A small network was shown many inputs. Here are its activations along a few directions, one row for each input.
In each table, some parts of the input vary, and every possible input appears once, in random order.
A made-up example of a description, with smaller parts first: one of 4 places along a line, together with either a single point or (one of 2 separate values, together with one of 5 places around a ring) or one of 11 places along a line.
Shared parts are said once, and a part with two or three values counts as separate values.
In the rows, zero is written as 128.

Other details of the inputs shift rows strongly along three fixed directions, in all tables alike. That doesn't count.

A family of inputs:
r1: [106 139  91 163 140 133 110 119  97 117 136  91 156 118]
r2: [200 118 165  99 142 122 197 135 160 151 141 237  44 119]
r3: [156 138 131 149 155 139 180 121 126 135 159 178  98  92]
r4: [ 86 129  81 137 140 131 102 124 117 140 137  83 178  82]
r5: [150 124 192 118  92 144 109 155 159 118  97 130 130 192]
r6: [146 113 201 125  98 133 112 137 137  91  88 123 114 217]
r7: [134 137 126 155 123 153 129 138 136 133 134 124 154 118]
r8: [ 93 101  99  57 130  77  97 118 121 139 105  98 114 116]
r9: [133  95  94  22 138  58 144 120 139 169 118 175  61  87]
r10: [ 71 132  79 138 155 111 113 101  89 122 146  85 158  87]
r11: [128 113 166  90 105 123 101 147 155 131  99 121 130 161]
r12: [133 126 155  95  98 122 101 147 153 134 106 124 126 167]
r13: [130 140 157 196 115 181 119 137 136 103 130 100 180 156]
r14: [127 146 160 198 117 180 117 134 132 105 134 100 177 159]
r15: [175 136 134 179 165 158 200 119 131 134 168 197  99  85]
r16: [155 125 196 127  98 136 108 147 138  98  92 130 109 220]
r17: [ 93 134  74 157 153 126 112 111  93 125 144  88 159  92]
r18: [120 143 118 176 115 161 110 136 128 118 131  92 179 134]
r19: [128 148 159 198 114 180 116 136 131 105 133 100 177 161]
r20: [ 93 112 105  50 130  72  92 126 118 141 108 106 108 123]
r21: [166 141 120 170 142 164 182 131 149 148 165 179 130  79]
r22: [ 85 124  66 141 148 114 112 104  92 126 136  82 159  88]
r23: [127 135  60 104 168  96 180 106 113 167 174 181  92  35]
r24: [168 109 149  65 123 111 159 144 177 164 126 198  81 111]
r25: [148 121 193 127  93 136 110 140 138  95  90 116 114 213]
r26: [116 110 123  80 113  92 103 126 123 126  99 114 112 154]
r27: [144 130 210 120  94 131 114 140 136  92  94 133 106 227]
r28: [130 107  85  27 126  73 127 137 159 184 124 164  92  76]
r29: [ 82 125  71 140 159 116 106 108  94 128 140  83 158  85]
r30: [104 112 143  71 127  91  98 128 125 125 105 111 109 149]
r31: [ 92 135  72 138 134 129 101 128 115 143 136  84 177  84]
r32: [166 154 162 178 122 157 169 129 125 109 143 168 110 157]
r33: [165 151 132 192 160 162 207 112 121 126 178 194 107  87]
r34: [195 157 158 196 143 172 205 131 133 124 166 204  94 118]
r35: [113 111 123  80 116  95 102 127 125 127 102 106 112 146]
r36: [130 121 100 131 153 123 158 111 120 138 148 143 114  79]
r37: [115 122 130  74 116  91  98 134 123 128 105 115 106 155]
r38: [138 142 123 157 118 154 129 141 135 133 134 125 153 122]
r39: [ 92 127  77 157 150 126 120 104  93 120 139  86 161  91]
r40: [132 134 170 207 122 173 127 121 112  80 121 100 159 178]
r41: [112 130 135 181 132 155 121 115 108  97 128  87 158 141]
r42: [ 93 144 100 159 139 129 118 111  93 112 141  93 156 119]
r43: [126 122 171  95 110 111 101 138 130 111  98 116 108 185]
r44: [106 135  90 162 133 134 116 115 100 116 133  85 156 115]
r45: [152 115 153  65 114 109 135 145 168 157 119 172  91 133]
r46: [101 108  97  53 118  88  92 136 145 157 110 111 131 109]
r47: [118 123 122  74 107 104  97 142 146 148 111 120 125 139]
r48: [172 149 122 172 143 165 188 131 148 153 172 190 121  80]
Each input here is: one of 6 places along a line, together with either one of 3 separate values or one of 5 places along a line.
- Changing only the place on the line of 6 turns r22 into r9. The same change can be made to r7. Which row results? => r31
- Which other rows does r14 become when the choice among 3 separate values takes its other values? List them by row number. => r11, r13
- Start at r32 and move only the place on the line of 6, one step at a time. The first step leads to r23. Which rows follow, in order? => r42, r27, r33, r10
- Which other rows does r30 become when the place on the line of 6 takes its other values? List them by row number. => r3, r20, r34, r37, r43
- Which other rows does r24 become when the choice among 3 separate values takes its other values? List them by row number. => r4, r19

A family of inputs:
r49: [125 141 139 125 115 123 127 126 123 125 129 125 123 147]
r50: [ 96 111 182  90  93 121  68 144 149 107  87  81 155 198]
r51: [107 142  87 177 140 150 114 124 110 134 145  99 178  99]
r52: [123 145 118 122 101 123 102 141 129 133 119 112 141 154]
r53: [113 130  79 177 147 145 117 116 107 129 141  97 168  95]
r54: [174 125 126 128 137 133 176 132 145 143 142 186  94 101]
r55: [ 99 123 142 150 126 141 115 116 120 110 125  93 165 136]
r56: [130 114 101 100 135 103 143 116 119 136 124 138 101 105]
r57: [137 104  96  75 135 116 133 139 157 176 127 132 114  58]
r58: [ 80 126  54  99 130  89  97 107  97 139 128  78 139 100]
r59: [124 125 155  75 128  98 118 137 132 132 115 147  92 147]
r60: [177 150 116 164 132 153 181 132 142 143 162 182 108 103]
r61: [ 79 119  66 150 141 131  96 112 111 126 134  64 192  83]
r62: [180 107 151  92 133 115 173 128 154 150 126 204  61 126]
r63: [121 123 194 124  84 137  75 144 132  95  80  89 142 233]
r64: [111 151 104 180 151 143 141 112  92 118 156 114 151  99]
r65: [151  98 148  84 111 113 129 137 159 137 102 152 104 143]
r66: [ 84 136  77 158 164 121 113 107  82 115 145  81 154  88]
r67: [135 111  96  44 134  73 127 134 137 161 120 160  80 101]
r68: [152 128 135 158 149 151 157 125 137 131 150 158 121 109]
r69: [130 111 103 100 140 111 126 127 139 151 130 141 119 100]
r70: [149 126 152 124 112 155 126 156 167 151 121 127 140 116]
r71: [ 83 127  79 158 163 127 119 105  89 114 143  80 160  81]
r72: [158 172 151 222 140 187 167 134 120 111 169 154 145 129]
r73: [183 136 111 125 130 127 183 132 147 157 150 201  81 100]
r74: [141 153 151 136 110 142 131 142 142 128 139 141 126 153]
r75: [ 71 124  66  92 146  87  94 109 101 137 132  78 137  90]
r76: [123 120 184  94 111 117 108 140 138 110  99 126 111 182]
r77: [167 136 216 132  99 153 138 153 157 106 111 161 107 201]
r78: [155 152 171 147 118 149 151 138 141 121 140 162 108 156]
r79: [149 145 133 137 118 132 131 143 127 132 128 147 122 143]
r80: [106 142  99  99 108 108  92 139 131 143 124 103 145 133]
r81: [109 140 113 144 120 137 107 134 119 122 126  98 164 130]
r82: [ 96 115  72  62 151  72 110 120 113 151 131 118 108  81]
r83: [161 112 121  56 139  83 178 119 145 162 137 201  47  96]
r84: [164 113 183 142 135 151 166 127 154 115 129 172 102 140]
r85: [170 140 116 161 148 139 187 118 116 132 154 182  90 100]
r86: [149 150 134 218 150 168 169 111  97  98 154 133 134 123]
r87: [ 95 110 168  79 116 106  74 136 135 119  95  97 130 179]
r88: [100 144  84 170 138 140 130 113  94 120 144  96 164  96]
r89: [145 135 197 180  86 177 108 149 146  91  99 107 169 211]
r90: [126  94 143  59 125  97 119 130 157 140 110 141 104 128]
r91: [ 74 143  58 146 140 119  94 113  96 127 147  61 175  93]
r92: [142 135 195 174  91 176 110 148 152  95 107 110 170 201]
r93: [140 154 147 211 143 185 150 129 128 117 161 136 162 122]
r94: [168 149 172 197 119 186 148 144 146 117 140 155 148 158]
r95: [ 95 106 188  87 102 116  74 137 145 104  85  88 144 196]
r96: [102 112 158  78 107  97  92 130 124 113  90  98 121 175]
r97: [162 158 128 215 131 181 170 132 121 118 155 152 151 116]
r98: [166 124 139 122 143 130 177 129 143 137 145 185  88 104]
r99: [134 130 113 200 140 167 155 110 117 112 147 119 157 104]
r100: [133 162 104 192 139 160 141 131 110 126 159 128 159 106]
r101: [ 93 119 115  56 110  76  80 132 113 133  96  97 115 154]
r102: [ 66 128  72 145 157 121 102 103  91 133 146  73 176  79]
r103: [122 119  77  85 139  87 120 126 115 150 124 132 107  96]
r104: [109 100 104  84 152  93 125 109 120 144 125 127 107  96]
r105: [108  96 119  90 139 102 125 110 128 131 118 118 121 107]
r106: [168 108 124  74 126  98 159 135 148 153 118 186  71 113]
r107: [130  97 130  57 134  80 137 119 130 137 109 148  77 120]
r108: [106 117 203 123  70 139  62 144 137  81  67  64 163 246]
r109: [152 113 149 124 153 131 157 123 140 134 137 171  92 115]
r110: [139 158 128 168 111 150 140 129 120 121 141 130 136 145]
- What is each input in this table made of? => one of 2 separate values, together with either a single point or (one of 5 places along a line, together with one of 6 places around a ring)
- Changing only the choice among 2 separate values turns r67 into r100. The same change can be made to r106. Which row results? => r97
- Changing only the choice among 2 separate values turns r51 into r53. The same change can be made to r80. Which row results? => r60
- Which other rows does r101 become when the place on the ring of 6 takes its other values? List them by row number. => r59, r64, r72, r79, r100
- Which other rows does r49 become when the choice among 2 separate values takes its other values? List them by row number. => r83
- Which other rows does r58 become when the place on the line of 5 takes its other values? List them by row number. => r56, r62, r85, r99
